These are the activations of a small neural network, seen along a few directions. Each row is one input.
In each table, some parts of the input vary, and every possible input appears once, in random order.
A made-up example of a description, with smaller parts first: one of 6 places along a line, together with either a single point or one of 9 places around a ring or (one of 3 separate values, together with one of 8 places around a ring).
Shared parts are said once, and a part with two or three values counts as separate values.
In the rows, 128 means zero.

Other details of the inputs vary at random and push rows far along two fixed directions, the same in every table; ignore that.

Table:
r1: [ 84 163 136 186 134 157  71 175 140 102 116 100]
r2: [ 90 145 137 171 129 155 104 144 115 125 131  99]
r3: [149  89  89 128 161 105 166 115 135 147 123 162]
r4: [174  95 118 114 118 106 188 115  91 150 157 137]
r5: [152 126 121 122 150 137 169  94 101 160 170 152]
r6: [151 135 140  79 109  89 174  77 120 128 137 102]
r7: [112 103 183  36  58 109  88 105 143 139 100 128]
r8: [183  91  96  99 141 104 192 102 114 146 145 164]
r9: [140 151 151  75  77  87 145  97 137  88  98  56]
r10: [112 170 148 155 110 160  93 167 124  95 131  93]
r11: [112 183 141 145 133 153  88 152 151  96 123 113]
r12: [115 111 109 213 168 169 113 183 101 155 165 165]
r13: [150 140 130  59  99  85 159  85 153  89  91  91]
r14: [ 98 131 121 165 106 146  92 183 138  88  91  87]
r15: [181 104 109  79 143  81 201  74 120 154 145 156]
r16: [ 91 158 130 163 150 151  98 129 141 123 125 119]
r17: [164 115 101 157 167 142 148 146 116 150 161 189]
r18: [139  95  98 173 166 129 146 148 116 159 147 172]
r19: [127  85 141 114 148 170  74 160 131 183 150 241]
r20: [ 77 168 138 176 140 163  79 147 144 107 116 103]
r21: [105 144 140 117 114  98 129 104 146 114 107  80]
r22: [ 83 172 133 161 147 140  77 149 167 100 102 110]
r23: [108 150 147  84 103  73 140  73 158 106  93  61]
r24: [138  87  89 188 162 153 130 179 111 146 142 171]
r25: [142 138 129  97  95 113 137 122 143  85 100  92]
r26: [157 121 110 157 153 147 138 156 112 140 155 171]
r27: [156  73  88 132 148 102 179 118 113 156 135 158]
r28: [101 193 140 160 145 171  66 168 162  84 117 123]
r29: [168  93  98 158 138 154 156 169  91 140 158 168]
r30: [104 109 182  65  63 134  64 136 136 132 104 129]
r31: [ 76 168 143 172 129 161  78 148 137 104 114  86]
r32: [142 100 102 140 170 105 157 116 132 155 134 167]
r33: [147  86  82 166 171 133 149 149 125 152 139 183]
r34: [153 127 133  60  74  84 166  93 128  94  99  67]
r35: [162 114 126 114 135 114 176 102  99 152 164 139]
r36: [121 164 163  77  73 106 149  75 118  99 117  44]
r37: [113 139 129 128 125 104 119 124 155 109  97  98]
r38: [125  67 151 135 115 180  77 185  97 186 162 218]
r39: [104 190 142 147 136 168  87 137 144  98 127 111]
r40: [156  55 151  29 100  90 148  70 115 197 144 194]
r41: [121 181 154  62 106 102 140  59 151 100 106  70]
r42: [162  72 108 104 131  71 203  83 104 168 141 130]
r43: [112 173 146 151 125 167 101 139 119 106 138 106]
r44: [118 113 109 190 142 144 115 180 111 136 135 139]
r45: [ 85 172 132 156 154 151  89 128 155 114 111 114]
Each input here is: one of 5 places along a line, together with either a single point or (one of 2 separate values, together with one of 4 places along a line).
The inputs of r21 and r12 match in every part but the place on the line of 5. If r25 is changed in the same way as r21 into r12, which row does it become?
> r29
Change only the place on the line of 4 in r33. List by row number the other rows that result.
> r16, r23, r37
Change only the place on the line of 5 in r2. List by row number the other rows that result.
> r16, r20, r31, r45

Table:
r46: [152 107 120 120 127 127 161 122  96 158 150 142]
r47: [138 107 121 121 153 122 151 101 123 150 151 169]
r48: [150 122 138  49  95  55 172  70 144 133  98  84]
r49: [120 179 134 105 100  79 164  80 144  73  94  17]
r50: [161 106 122 123 132 123 160 120 104 139 158 156]
r51: [105 146 152 156 124 147  91 149 129 109 130 114]
r52: [124 142 119 122 122 153 110 138 130 116 114 127]
r53: [133 119 130 135 137 129 137 126 105 159 150 137]
r54: [114 123 132 136 137 135 121 114 132 133 135 144]
r55: [121 116 129 143 116 137 113 153 130 111 116 129]
r56: [116 162 124 107 102  69 161  87 155  74  76  22]
r57: [155 129 121 124 137 131 143 135 116 146 148 145]
r58: [127 137 124 137 136 156 109 141 140 108 127 147]
r59: [127 118 142  48  92  75 169  45 126 140 104  77]
r60: [136 144 137 139 127 141 114 148 132 108 138 133]
r61: [131 149 142 142 133 137 112 144 137 113 138 136]
r62: [110 139 137 146 133 126  97 153 150 110 118 130]
r63: [109 157 144 148 128 141  96 148 132 130 130 114]
r64: [ 99 152 136 140 101 148  79 172 145  96  88  91]
r65: [157  98 105 116 132 115 156 130 113 153 134 151]
r66: [145 105 120 126 131 128 157 120  97 164 156 143]
r67: [122 140 132 142 123 136  96 162 151  96 111 126]
r68: [154  99 119 125 147 106 154 122 128 146 142 165]
r69: [135 110 112 125 132 148 141 124 110 148 133 148]
r70: [130 131 128 130 145 140 124 125 138 122 132 153]
r71: [140  80 116 130 132 115 155 123 112 150 145 153]
r72: [136 134 116 119 137 146 125 130 132 132 126 142]
r73: [ 91 144 139 142 113 162  84 145 143  92 110 108]
r74: [131 100 115 130 127 125 138 137 116 152 131 137]
r75: [123 163 137 129 106 145  99 154 132 103 114 101]
r76: [114 131 125 133 141 141 118 122 129 148 131 140]
r77: [128 105 121 133 136 118 133 130 118 158 130 138]
r78: [134 121 120 124 128 144 128 125 126 116 130 145]
r79: [156  90 112 121 131 112 157 125 116 138 140 157]
r80: [139 125 135 135 144 119 139 123 120 140 157 153]
r81: [141 145 130 134 141 134 125 142 125 140 141 140]
r82: [116 140 145 153 131 136 109 138 129 126 143 133]
r83: [122 156 139 136 136 133 109 143 130 133 134 125]
r84: [124 134 141 141 114 145 117 146 120 109 132 122]
r85: [126 128 124 131 140 117 121 141 136 144 125 138]
r86: [120 138 123 126 147 139 121 126 133 143 130 145]
r87: [159 103 108 115 139 112 156 129 121 155 136 154]
r88: [110 118 137 148 127 128 105 143 134 121 120 127]
r89: [101 138 143 151 121 128  90 148 151 110 112 118]
r90: [122 150 125 128 141 148 108 137 142 126 119 136]
r91: [105 140 133 148 128 132  93 154 144 131 113 119]
r92: [134 102 119 130 131 145 143 119 114 133 138 155]
r93: [128 150 114  89 115  76 191  49 139  95  97  45]
r94: [116 132 143 137 112 138 116 137 123 113 134 113]
r95: [132  94 124 125 143 127 151  98 112 153 148 157]
r96: [108 131 123 134 125 157 108 137 126 130 121 124]
The inputs of r76 and r63 match in every part but one. If r54 is changed in the same way as r76 into r63, which row does it become?
> r82
The inputs of r85 and r83 match in every part but one. If r71 is changed in the same way as r85 into r83, which row does it become?
> r94
What do these inputs look like to the network?
> one of 3 separate values, together with either a single point or (one of 2 separate values, together with one of 8 places around a ring)
